A small network was shown many inputs. Here are its activations along a few directions, one row for each input.
Each table varies a few parts of the input and shows all the possible inputs, shuffled.
Descriptions start from the smaller parts, as in this example, which fits no table here: one of 3 separate values, together with either a single point or one of 9 places along a line or (one of 6 places along a line, together with one of 8 places around a ring).
Shared parts are said once, and a part with two or three values counts as separate values.
(in the rows, 128 means zero)

Other details of the inputs shift rows strongly along three fixed directions, in all tables alike. That doesn't count.

Table:
row 1: [123 116 138 140 131 127  89 163 139 159 151  56 153 136]
row 2: [117 142  83  71  74 135  72 174 110 116 151 111 101 147]
row 3: [163 109 163 149 131 102 148 144 164 120 134  76 155  86]
row 4: [181 103 136 153 127 114 136 106 168 119 124 117 142 123]
row 5: [148 151 143 138 109 141 148 114 177 113 129 127 158  82]
row 6: [140 143 119  80  90 115  95 202 112 122 167 108  89 175]
row 7: [160 106 143 178 146 121 129 130 168 136 123  74 160 102]
row 8: [138 107 135 137 154 119 156 103 116 138 113 166 107 153]
row 9: [ 93 114 159 130 171  87 183 114  77 131 123 144  96 132]
row 10: [156  92 169 140 134 119 126 123 163 142 137  78 174  86]
row 11: [157 128 123 136 112 142 134 111 167 110 114 137 153  76]
row 12: [191 137 138 115 113 186 138 136 156 128 119 226 103 178]
row 13: [ 86 102 156 140 180 102 145  97  69 147 122 147 131 149]
row 14: [ 72 135 120 135 169  92 135  91  70 126 117 160 139 100]
row 15: [135 129 152 137 161 120 130 107 116 147 131 181 140 140]
row 16: [ 69 143 104 123 132 143 104 134  89 138 126 108 123 154]
row 17: [165  83 150 142 125 102 136 117 159 118 132  68 149  92]
row 18: [151 131 135 134 112 152 130 102 171 123 122 135 164  79]
row 19: [ 82 120 105  90 116 123 118 136  87 130 125 115 101 130]
row 20: [107 121 115 104  92 118 127 155 139 118 134  46 121 111]
row 21: [103 139 110 132 112 138  86 146 140 143 141  57 161 112]
row 22: [175 158  88 120  99 183 141 108 169 113  98 228  91 165]
row 23: [111 137  99 134 110 128  91 153 136 130 133  60 152 109]
row 24: [ 78 114 153 162 188 115 149 103  74 151 119 139 124 151]
row 25: [156 139 106 170 117 143 140  91 179 105 109 118 138 104]
row 26: [170 129 171 143 127 129 149 134 173 129 138 122 151 107]
row 27: [113 151 124 134 143 135 130  88 119 131 120 186 146 115]
row 28: [126 127 100 104 108 147  89 194 117 156 146 101  83 200]
row 29: [143 126 129 144 105 111 151 110 172  92 128  74 145  73]
row 30: [ 62 123 128 136 167 117 143  77  73 130 110 153 136 124]
row 31: [ 73 145 126  98 118 127 125 147  90 122 138 113 118 137]
row 32: [142 129 118  75 103 129  73 204 107 141 156 123 112 161]
row 33: [127 136 134  82  94 143  99 204 114 139 158 108 102 188]
row 34: [ 95  94 151 123 174  95 165 105  70 140 119 149 102 130]
row 35: [146 114 132 137 110 163 142  98 170 114 108 123 153  97]
row 36: [ 73 130 114 135 161  87 140  76  72 115 119 152 122 111]
row 37: [ 76 138  92 118 128 128 115 134  92 138 121 104 101 150]
row 38: [138 132 130 162 160 118 145 107 116 128 123 164 107 149]
row 39: [177 190 109 114  95 167 143 141 163  97 121 232 105 135]
row 40: [200 154 120 125 122 158 121 141 157 127 121 233 111 171]
Each input here is: one of 2 separate values, together with one of 4 places along a line, together with one of 5 places around a ring.
Changing only the place on the line of 4 turns row 8 into row 9. The same change can be made to row 22. Which row results?
> row 20
Which other rows does row 13 become when the place on the line of 4 takes its other values? List them by row number.
> row 12, row 24, row 33
A walk changes only the place on the ring of 5. It starts at row 20 and steps to row 29. List the rest of the walk in order.
> row 39, row 5, row 31
Which other rows does row 37 become when the choice among 2 separate values takes its other values? List them by row number.
> row 28
